A small network was shown many inputs. Here are its activations along a few directions, one row for each input.
Each table varies a few parts of the input and shows all the possible inputs, shuffled.
A made-up example of a description, with smaller parts first: one of 5 places around a ring, together with either a single point or one of 9 places around a ring or (one of 2 separate values, together with one of 6 places along a line).
Shared parts are said once, and a part with two or three values counts as separate values.
In the rows, zero is written as 128.

Other details of the inputs shift rows strongly along three fixed directions, in all tables alike. That doesn't count.

A family of inputs:
x1: [170 124 122 163 161 143  36  74 123 176 121]
x2: [139 160 122 171 129 110  81  96 140 187 139]
x3: [ 85 132 212 155  85 138 149 164 159  95 154]
x4: [117 138 162 118 119 103 124 129 126 128 140]
x5: [196 116  56 129 145  90 105 146 167 121 101]
x6: [134 108  66  44 170 179 156  43  54  95 128]
x7: [152 159 109 156 151 102  63 110 140 209 126]
x8: [139 118  69  95 135 130 167 144 129  82 124]
x9: [ 72 163 154 117 131 153 153 108 101 156 164]
x10: [116 141 212 146 109 116 159 156 184  89 151]
x11: [161 104 189 171 160 138  60 132 160 160 125]
x12: [127 161 137 166 155  94  76 110 112 173 118]
x13: [105 118 185 175 108 132 166 151 166 118 135]
x14: [152 161 104 157 122 101  45  99 130 181 117]
x15: [ 64 175 150 105 112 160 150  59  66 150 139]
x16: [144  91 106 106 124 117 177 172 157  57  93]
x17: [178 109  67 130 143  98 105 170 121 127 110]
x18: [128  77 211 158 123 161 134 132 163  95 146]
x19: [109 113  88  66 134 124 188 100  92 116 143]
x20: [157 122  17 122 136 112  69 122 119 141  98]
x21: [122  99  65  89 110 138 147 141 130  90 114]
x22: [106 103 176 140 132 174 125 104 131 109 160]
x23: [114 117 191 139 110 116 137 170 183 125 136]
x24: [143 180 129 177 158 110  94 102 128 169 122]
x25: [ 76 194 156 101 132 149 155  62  62 133 140]
x26: [146 148 141 169 131 102  48 167 158 165 113]
x27: [166 129  62 125 143 103  94 152 148 103 102]
x28: [156 143 169 193 142  93  97 157 138 162 121]
x29: [140  87 107 109  97 144 179 181 144  79 123]
x30: [105 199 123 113 140 152 143  77  59 150 160]
x31: [135  79 104  91 115 108 156 191 141  62 112]
x32: [173 180 113 178 156 107  77 112 113 176 109]
x33: [166 121  25 120 162  93  85 132 108 148 109]
x34: [101 174 135  98 131 150 143  73  68 189 156]
x35: [147  73 111 106 118 133 187 190 143  94  94]
x36: [104 122 218 131  96 123 147 173 175 116 140]
x37: [124 159 167 176 108 118  72 144 156 148 134]
x38: [123  81  98 116 104 136 177 173 156  76 127]
x39: [143  38 119  82 148 147 163 161 140  48 129]
x40: [ 98 156 183 116 122 130 172 103  91 145 172]
x41: [105 128 182 163 102 137 150 162 172 114 154]
x42: [181 120  35 132 137 120  97 121 107 159  81]
x43: [ 69 176 148 101 111 153 146  52  87 159 164]
x44: [ 92 125 213 151  89 129 161 147 175 106 157]
x45: [124 130  55  70 116 151 167  73  62 140 133]
x46: [103 122 193 158  95 129 146 155 155 105 122]
x47: [138  72  98 120 109 131 184 168 164  84  99]
x48: [156 108  65 123 145  90  92 160 134 117 107]
x49: [157 161 102 168 134 106  62  96 144 197 128]
x50: [124 116  56  43 170 182 150  52  58  90 136]
x51: [127  71 107  98 121 125 172 182 156  85  89]
x52: [169 109  70 115 111 105  89 138 151 129  96]
x53: [162 100 121  98 111 124 192 168 152  71 124]
x54: [ 96 140 150 127 125 133 123 145 134 136 139]
x55: [103  90 233 138 133 171 142 156 164 102 160]
x56: [ 67 170 148 115 149 139 170  63  59 161 157]
x57: [186  97  57 152 128 110 107 156 136 135  80]
x58: [132  66  93  53 162 159 163  87  75  86 128]
x59: [ 74 165 176 132 103 166 171 104  87 136 174]
x60: [144 149 160 177 141  84  69 146 138 156 108]
x61: [ 76 155 183 108 124 123 159  96 105 134 168]
x62: [162 170 153 164 130  91  67 133 162 146 122]
x63: [124 150 170 189 121 115  90 132 160 156 118]
x64: [134  70 102 107 126 127 186 181 160  95  96]
x65: [117  86 217 156 118 168 133 148 178  87 158]
x66: [ 90 180 123 103 136 160 138  88  56 179 157]
x67: [ 94 128  58  43 134 151 161  86  52 132  99]
x68: [104 161 164 123 104 151 158  88 100 157 162]
x69: [170 131  65 118 135 103  90 155 140 102  97]
x70: [148 138 133 196 129 100  66 140 162 160 102]
Each input here is: one of 5 places along a line, together with either one of 2 separate values or (one of 3 separate values, together with one of 4 places along a line).
Q: Changing only the place on the line of 5 turns x41 into x9. The same change can be made to x15. Which row results?
A: x67
Q: Which other rows does x61 become when the place on the line of 5 takes its other values? List them by row number.
A: x10, x23, x43, x44
Q: Which other rows does x58 become when the choice among 2 separate values takes its other values? List them by row number.
A: x39
Q: Which other rows does x3 become when the place on the line of 5 takes its other values? List them by row number.
A: x26, x31, x37, x69
Q: Which other rows does x14 become when the choice among 3 separate values takes its other values? List them by row number.
A: x3, x46

A family of inputs:
x71: [ 99 175 126 103 123 123 144 104  78 148 141]
x72: [110  92 185 143 122 147 177 159 154  88 130]
x73: [109 117 189 125  92 127 191 197 173  73 131]
x74: [112 148 208 180 135 138 114 125 140 133 161]
x75: [ 99 157  93  93 132 117 138  89  75 155 123]
x76: [171 148  73 154 136  77  64 139 143 149  96]
x77: [118 149 133 106 143 151 139  74  94 137 159]
x78: [ 75 164 152  99 109 144 186 107 102 109 150]
x79: [114 143 137  99 145 148 138  81  86 151 153]
x80: [ 97 183 119 110 124 136 145  95  93 139 142]
x81: [130 120  30  87 114 135 132 102  84 156 103]
x82: [162  92  87 113 113  89 134 189 161  88  85]
x83: [104 102 177 136  72 144 199 180 174  79 142]
x84: [ 99  84 188 124 108 146 176 163 170  83 140]
x85: [172  92  51 108 117  83 135 182 152  84  87]
x86: [141 146  19  82 137 117 137 111  88 128 108]
x87: [121 161 180 180 133 127  63 106 149 161 139]
x88: [143 122  82  88 141 143 129  86  90 131 111]
x89: [128 107  77  99 152 146 140 104  87 127 125]
x90: [169  89  50 110 120  86 136 175 160  82  84]
x91: [127 154 186 189 147 126  77 118 131 171 129]
x92: [126 124  51  99 105 141 148 107 103 129 115]
x93: [115 167 170 164 127 106 109 139 141 163 130]
x94: [162 141 108 159 136  76  82 164 145 163 106]
x95: [164  69 107 119 131 128 133 180 149  80 105]
x96: [ 82 139 161 106 129 170 175  90  85 106 154]
x97: [143 111  79  86 149 141 144  98  99 132 132]
x98: [102 150 131 120 141 158 134  77  83 132 137]
x99: [106 166 203 178 117 102 136 154 152 155 152]
x100: [ 95 174 125 104 124 133 141  99  88 145 132]
x101: [154 134 116 159 141 116  52 121 149 151 116]
x102: [119 107 148 142  90 129 158 169 160 124 126]
x103: [169 160  99 168 134  77  69 152 145 156 112]
x104: [118 177 164 170 125 108 109 130 148 148 136]
x105: [140 186 135 179 135 101  78 129 147 167 128]
x106: [148  63 102 106 123 124 129 171 162  90  98]
x107: [165 133 118 172 153 116  61 129 134 148 123]
x108: [161 125 124 168 157 114  64 135 130 162 117]
x109: [118  99 146 144  88 133 177 174 170 113 129]
x110: [ 79 139 152  93 127 163 152  85 101 117 169]
x111: [114 140 137 103 135 151 147  79  94 126 155]
x112: [ 86 149 112 100  93 158 171  91  88 131 145]
x113: [113  81 150 113 118 141 158 153 155  93 138]
x114: [134 176 143 169 135  97  86 139 133 182 128]
x115: [107 118 188 134  94 112 198 192 170  70 145]
x116: [117  86 147 110 122 141 154 155 157  96 140]
x117: [130 104  49  73 146 138 108  93  87 137 115]
x118: [168  70  69  91 131 123 107 165 152  94 101]
x119: [142 118  52  87 152 147 118  95  71 130 103]
x120: [131 100 188 118 117 141 166 158 155  88 147]
x121: [169 144  67 159 147  86  73 142 146 174  93]
x122: [150 133 117 163 142 117  56 116 153 150 113]
x123: [ 82 135 165 103 127 170 172  95  83 111 142]
x124: [124 155 177 180 138 123  60 109 149 162 152]
x125: [171 131 128 162 151 109  69 121 140 169 112]
x126: [104 170 203 184 119  95 123 143 148 164 149]
x127: [146 125 120 162 144 117  64 122 152 162 111]
x128: [170  93  52 112 120  82 138 179 154  86  90]
x129: [ 85 150 116  85 121 122 172 103  75 136 136]
x130: [135 155 188 177 144 129  77 132 133 159 146]
x131: [124 157 183 169 134 127  68 117 151 156 156]
x132: [101 132 134  90 135 157 164  74  81 134 136]
x133: [182 121  98 150 157 105  62 120 133 168 112]
x134: [172  90  45 111 127  98 148 190 157 105  89]
x135: [ 94 137 160 104 133 160 177  79  93 134 155]
x136: [ 89 144 119 117 101 151 165  98  99 155 142]
x137: [166 131 121 169 154 118  71 136 143 142 127]
x138: [103 164  86  99 135 134 153  95  87 156 131]
x139: [173 133  88 167 159 116  59 119 130 152 105]
x140: [ 75 132 159  91 119 165 161  89 100 107 165]
x141: [119 151 211 179 134 133 118 108 147 160 148]
x142: [104  96 182 129  68 144 193 186 168  83 133]
x143: [147 118  81  84 142 142 137  96 101 116 133]
x144: [128  94 190 127 110 142 183 157 167  70 140]
x145: [ 82 153 113 103 100 159 178  87  91 134 150]
x146: [100 103 187 134  97 111 199 186 174  83 133]
x147: [140 146 187 180 144 121  93 116 147 169 151]
x148: [ 67 126 164  90 120 165 166  90  97 120 146]
x149: [ 81 162 149  96 111 126 172 109  84 126 145]
x150: [144 144  26  75 135 119 129 117  81 136 101]
x151: [125  99 163 127 117 134 121 155 156 103 134]
x152: [159  95 127 128 132 126 136 141 153  98 129]
x153: [130  97 164 144 132 134 140 161 145 107 120]
x154: [ 94 144 134  99 130 155 120  82  90 141 140]
x155: [112 132 179 136  97 120 184 186 166  81 141]
x156: [163 124 126 162 157 115  69 143 135 157 120]
x157: [175  78 102 124 130 121 139 153 167  84 101]
x158: [125 102 156 138 120 134 127 147 166  97 130]
x159: [156  77  87 117  88 124 155 191 167  93  96]
x160: [170  68  70 121 145 125 131 164 144  99  90]
x161: [125 144 111  95 142 149 129  72  78 145 131]
x162: [145 124  76  95 146 141 133  81  96 126 122]
x163: [134 176 144 171 136 101  82 136 139 181 123]
x164: [111 145 100 113 149 155 129  69  76 135 129]
x165: [149  69 106 106 117 130 127 169 164  81  95]
x166: [125 159 210 177 129 133 108 106 148 145 149]
x167: [147 120  48  89 155 144 115  96  81 124 121]
x168: [125 147 169 167 151 135 100 119 125 161 150]
x169: [146 159 189 176 141 121  72 113 138 170 147]
x170: [153  64 102 102 128 123 124 175 164  93 111]
Q: What is each input in this table made of?
A: one of 5 places along a line, together with either one of 2 separate values or one of 6 places around a ring or (one of 3 separate values, together with one of 4 places along a line)
Q: Changing only the place on the line of 5 turns x87 into x122. The same change can be made to x140. Which row results?
A: x124
Q: Changing only the place on the line of 5 turns x90 into x146. The same change can be made to x145. Which row results?
A: x109
Q: Which other rows does x92 become when the choice among 2 separate values takes its other values? List them by row number.
A: x145
Q: Which other rows does x112 become when the choice among 2 separate values takes its other values? List them by row number.
A: x83
